Look-ups in named tables: a row name and a column name give one cell, copied from the table.

Ral =
	Dedufu	Nase	Datik	Nonu
Fiz	-3.18	-4.75	1.11	-5.94
Fav	-3.32	-4.36	-0.03	0.06
Lugeve	-0.79	0.32	-2.41	1.44
Fanup	-2.03	-2.79	0.26	-6.40
Pozo	-0.08	1.39	-3.00	1.58
Fasatur	-2.74	-4.05	0.80	-6.15
Razu	2.56	5.85	-4.77	-0.38

Nonu of Razu = -0.38
Nase of Lugeve = 0.32
Nase of Fasatur = -4.05
Datik of Razu = -4.77
Datik of Fiz = 1.11
Datik of Pozo = -3.00
Datik of Fanup = 0.26
Datik of Fasatur = 0.80
Nonu of Pozo = 1.58
Nonu of Fanup = -6.40
Datik of Fav = -0.03
Nase of Razu = 5.85
Dedufu of Razu = 2.56
Nase of Pozo = 1.39
Nonu of Fiz = -5.94

Table Roforeg
	Bod	Tinorur	Fabini	Vuv	Futu	Pov	Fula
Liko	87	8	10	4	15	24	29
Sisab	62	11	25	2	26	18	11
Nonufak	21	17	26	21	17	22	16
Didad	21	17	19	21	25	15	26
Mov	15	17	30	14	21	8	21
Fubur	64	19	13	7	19	20	27
Gel	26	10	19	14	21	9	27
Bez	60	16	19	16	18	20	19
Tofa	62	31	15	14	28	40	27
Didit	12	25	23	20	21	15	21
Bita	46	18	13	16	18	37	32
Kurag	12	13	22	15	19	14	25

Vuv of Didad: 21
Fabini of Didit: 23
Fabini of Sisab: 25
Futu of Sisab: 26
Fula of Mov: 21
Tinorur of Gel: 10
Bod of Mov: 15
Fabini of Kurag: 22
Fula of Didad: 26
Tinorur of Sisab: 11
Fabini of Nonufak: 26
Pov of Nonufak: 22
Vuv of Didit: 20
Bod of Bez: 60
Fula of Kurag: 25
Bod of Gel: 26
Pov of Kurag: 14

Dadar:
|  | Ketoz | Gevobu |
|---|---|---|
| Nom | -369 | 3291 |
| Zogodis | 1342 | 51 |
| Doseb | 1902 | 9882 |
| Pevu | -3563 | -4172 |
| Fedug | -369 | -7670 |
| Teb | -5923 | -6039 |
| Gena | -7194 | -5909 |
| Pina | -7263 | -7685 |

Ketoz of Teb is -5923
Gevobu of Gena is -5909
Gevobu of Doseb is 9882
Ketoz of Zogodis is 1342
Ketoz of Pina is -7263
Gevobu of Teb is -6039
Gevobu of Pina is -7685
Ketoz of Gena is -7194
Ketoz of Doseb is 1902
Ketoz of Nom is -369
Gevobu of Zogodis is 51

Nulekep =
	Lanak	Gome	Nat	Sir	Divup	Kizo	Lavi	Banoteg	Ded
Niriz	33.84	-53.09	12.84	-1.98	33.55	-29.73	-52.83	25.99	28.30
Felodo	98.01	-11.46	11.66	12.08	16.72	-33.14	-66.18	44.13	-45.18
Bov	-97.46	18.75	-4.79	-5.19	-9.71	42.77	77.67	-39.53	56.33
Kugasob	3.46	6.72	3.24	2.98	1.76	4.53	6.08	3.01	2.86

Niriz, Nat => 12.84
Bov, Divup => -9.71
Bov, Lanak => -97.46
Bov, Nat => -4.79
Bov, Kizo => 42.77
Niriz, Gome => -53.09
Felodo, Lanak => 98.01
Kugasob, Kizo => 4.53
Niriz, Sir => -1.98
Niriz, Lanak => 33.84
Niriz, Banoteg => 25.99
Kugasob, Divup => 1.76
Kugasob, Sir => 2.98
Felodo, Sir => 12.08
Felodo, Kizo => -33.14
Bov, Banoteg => -39.53
Niriz, Ded => 28.30
Bov, Ded => 56.33
Row with the largest Nat: Niriz

Table Faleb
|  | Lon | Zal |
|---|---|---|
| Keruko | 2.53 | -5.64 |
| Pon | -0.49 | -4.69 |
| Dafi | 2.47 | -6.01 |
| Gasipab | -1.09 | -3.55 |
| Kosa | -0.88 | -4.20 |
| Feg | -5.79 | 5.22 |
| Fev | -3.08 | -1.07 |
| Fot | -4.24 | 4.84 |
| Tavod | -2.33 | 1.94 |
| Bilaf | -1.56 | -3.28 |
| Kov | -4.83 | 1.82 |
| Budi | -0.70 | 0.25 |
| Tolom | 2.01 | -4.26 |
| Fumaku | 0.37 | -5.48 |

Gasipab, Lon: -1.09
Tavod, Zal: 1.94
Feg, Lon: -5.79
Fev, Zal: -1.07
Bilaf, Zal: -3.28
Fev, Lon: -3.08
Dafi, Zal: -6.01
Bilaf, Lon: -1.56
Kov, Lon: -4.83
Gasipab, Zal: -3.55
Fumaku, Lon: 0.37
Which row has the largest Zal? Feg

Tib
fields: Sos, Salup, Zam, Gez, Zol, Tav, Zan
Namut: [79, 60, 198, 135, 97, 61, 151]
San: [88, 97, 203, 104, 56, 47, 166]
Pabo: [81, 57, 209, 133, 61, 74, 126]
Vota: [90, 123, 203, 94, 55, 38, 179]
Namitor: [89, 99, 202, 104, 56, 46, 166]
Fon: [79, 60, 197, 134, 96, 62, 152]
Damakik: [91, 124, 203, 93, 54, 39, 179]
Zuf: [94, 84, 206, 105, 36, 77, 151]
Kubuna: [80, 62, 205, 130, 71, 63, 126]
Pozefe: [80, 57, 210, 133, 60, 73, 126]

What is the Salup of Fon in Tib? 60
What is the Zol of Vota in Tib? 55
What is the Zan of Namut in Tib? 151
What is the Gez of Vota in Tib? 94
What is the Salup of Namut in Tib? 60
What is the Sos of Vota in Tib? 90
What is the Zol of Damakik in Tib? 54
What is the Zol of Zuf in Tib? 36
What is the Gez of Pabo in Tib? 133
What is the Zan of Namitor in Tib? 166
What is the Tav of San in Tib? 47
What is the Sos of Namut in Tib? 79
What is the Zan of Zuf in Tib? 151
What is the Zol of Kubuna in Tib? 71
What is the Sos of Damakik in Tib? 91
What is the Zan of Damakik in Tib? 179
What is the Salup of Pabo in Tib? 57

Nek
fields: Minono, Biv, Zup, Vuzano, Nopen, Zepud, Fevod, Meda
Pud: [192, 167, 204, 149, 100, 188, 180, 167]
Mef: [198, 173, 232, 121, 12, 212, 191, 101]
Fur: [172, 184, 181, 173, 158, 187, 181, 145]
Ves: [188, 184, 222, 144, 58, 216, 194, 118]
Lekikip: [161, 214, 195, 230, 219, 235, 205, 222]
Sev: [163, 219, 215, 198, 137, 250, 212, 137]

Biv of Fur: 184
Zup of Pud: 204
Minono of Sev: 163
Minono of Mef: 198
Meda of Lekikip: 222
Vuzano of Lekikip: 230

Duvira.tsv
	Nef	Vobu	Puz	Lizop	Lapu	Maki	Bes	Puvoke	Fim	Dobid
Podenaz	0.1	0.0	0.3	-0.2	0.0	0.0	-0.2	0.5	0.4	0.2
Sule	0.1	-0.6	-0.1	0.2	-0.4	0.0	-0.6	0.7	0.0	-0.5
Labir	0.4	-0.2	-0.1	-0.1	0.0	-0.2	-0.1	0.0	0.0	0.3
Teneba	-0.2	0.3	0.0	0.1	-0.6	-0.2	-0.2	0.3	0.4	-0.2
Puv	-0.7	-0.9	-0.2	0.0	0.1	0.2	-0.1	-0.2	0.1	-0.3
Zav	0.0	0.5	-0.7	0.2	0.1	-0.4	-1.0	-0.2	-0.2	0.0
Lef	0.3	0.7	-0.1	-0.1	0.3	-0.1	0.1	0.1	-0.2	0.8
Veb	0.0	0.0	0.0	0.0	-0.1	-0.2	-0.4	-0.2	0.1	0.5
Zuf	0.1	-0.9	-0.3	0.3	-0.2	0.2	-0.1	-0.4	-0.1	-1.0
Dusodi	0.1	-0.2	-0.6	-0.3	-0.2	-0.2	-0.9	-0.3	-0.1	0.4
Gefilag	-0.2	0.6	0.4	0.1	0.2	0.1	0.3	-0.6	0.3	0.5

Zav, Puz: -0.7
Veb, Lizop: 0.0
Zav, Fim: -0.2
Teneba, Vobu: 0.3
Dusodi, Puvoke: -0.3
Teneba, Nef: -0.2
Gefilag, Maki: 0.1
Teneba, Maki: -0.2
Labir, Maki: -0.2
Labir, Dobid: 0.3
Gefilag, Fim: 0.3
Dusodi, Lapu: -0.2
Lef, Lapu: 0.3
Zuf, Puvoke: -0.4
Lef, Nef: 0.3
Zav, Nef: 0.0
Sule, Lapu: -0.4
Sule, Vobu: -0.6
Sule, Maki: 0.0
Zav, Maki: -0.4

Fivuzi:
         Zup   Fabop   Libis     Lel    Fetu     Guk  Nopobev   Lumil
Ver    -6.11  -15.91  -18.78   -4.62   24.54    0.94   -47.97  -42.41
Nepel  22.99  -41.29  -58.67  -20.89  -29.68  -57.99   -15.04   37.63
Zol    71.57   54.70  -81.13   50.05   29.46   21.56   -63.05  -49.51

Ver, Nopobev => -47.97
Ver, Fetu => 24.54
Nepel, Zup => 22.99
Nepel, Fetu => -29.68
Ver, Libis => -18.78
Nepel, Libis => -58.67
Zol, Libis => -81.13
Ver, Fabop => -15.91
Zol, Fetu => 29.46
Nepel, Guk => -57.99
Zol, Lel => 50.05
Ver, Lumil => -42.41
Zol, Fabop => 54.70
Nepel, Lel => -20.89
Ver, Guk => 0.94
Ver, Lel => -4.62
Zol, Guk => 21.56

Veg.csv
,Navuv,Sarigi,Daf,Tef
Mugezi,143,201,115,156
Paz,153,214,111,74
Muma,91,152,94,215
Bunobez,48,212,49,89
Vina,194,167,146,101
Ramum,162,203,122,120
Gan,167,200,122,66
Tivip,196,157,149,116
Motupus,95,179,91,199
Rigakil,14,88,53,196
Rigazu,106,124,107,225
Sarezel,111,221,90,135

Tivip, Navuv -> 196
Muma, Daf -> 94
Rigakil, Daf -> 53
Vina, Tef -> 101
Ramum, Tef -> 120
Motupus, Daf -> 91
Mugezi, Navuv -> 143
Rigazu, Tef -> 225
Ramum, Navuv -> 162
Bunobez, Daf -> 49
Paz, Sarigi -> 214
Paz, Tef -> 74
Bunobez, Sarigi -> 212
Vina, Sarigi -> 167
Paz, Navuv -> 153

Nale.csv
,Mef,Budofa,Kage,Pepa,Mez,Gos,Kam
Befun,-27.690,-29.963,-23.622,21.274,-8.907,-17.646,-11.925
Far,-55.820,-70.162,-4.432,71.255,-59.064,-45.979,36.320
Tugikog,19.846,29.538,-13.908,-72.928,17.423,11.166,-45.737
Sukezuv,26.328,27.687,37.229,-97.284,-48.048,-7.442,-36.029
Zisama,-25.005,-32.205,4.937,9.480,-46.254,-28.692,7.164
Dalep,-29.717,-33.292,-20.077,24.375,-11.925,-11.925,4.024
Petem,-11.925,-51.559,4.522,38.664,-58.269,-39.008,22.731
Bulafem,-1.162,-11.399,54.991,-48.211,-95.690,-34.682,-1.603
Boka,-15.932,-28.898,47.029,-17.799,-97.017,-41.397,11.253
Difema,-28.418,-41.184,27.772,10.804,-80.771,-41.407,18.085
Ladin,-48.925,-42.202,-99.640,79.918,78.709,1.913,-1.556

Pepa of Sukezuv: -97.284
Mez of Sukezuv: -48.048
Budofa of Petem: -51.559
Mez of Ladin: 78.709
Mef of Befun: -27.690
Mef of Tugikog: 19.846
Kage of Tugikog: -13.908
Gos of Zisama: -28.692
Mef of Sukezuv: 26.328
Kam of Zisama: 7.164
Budofa of Difema: -41.184
Mez of Boka: -97.017
Pepa of Boka: -17.799
Mez of Petem: -58.269
Mez of Difema: -80.771
Kam of Sukezuv: -36.029
Gos of Befun: -17.646
Mez of Tugikog: 17.423
Budofa of Dalep: -33.292
Mef of Petem: -11.925
Which row has the largest Kage? Bulafem

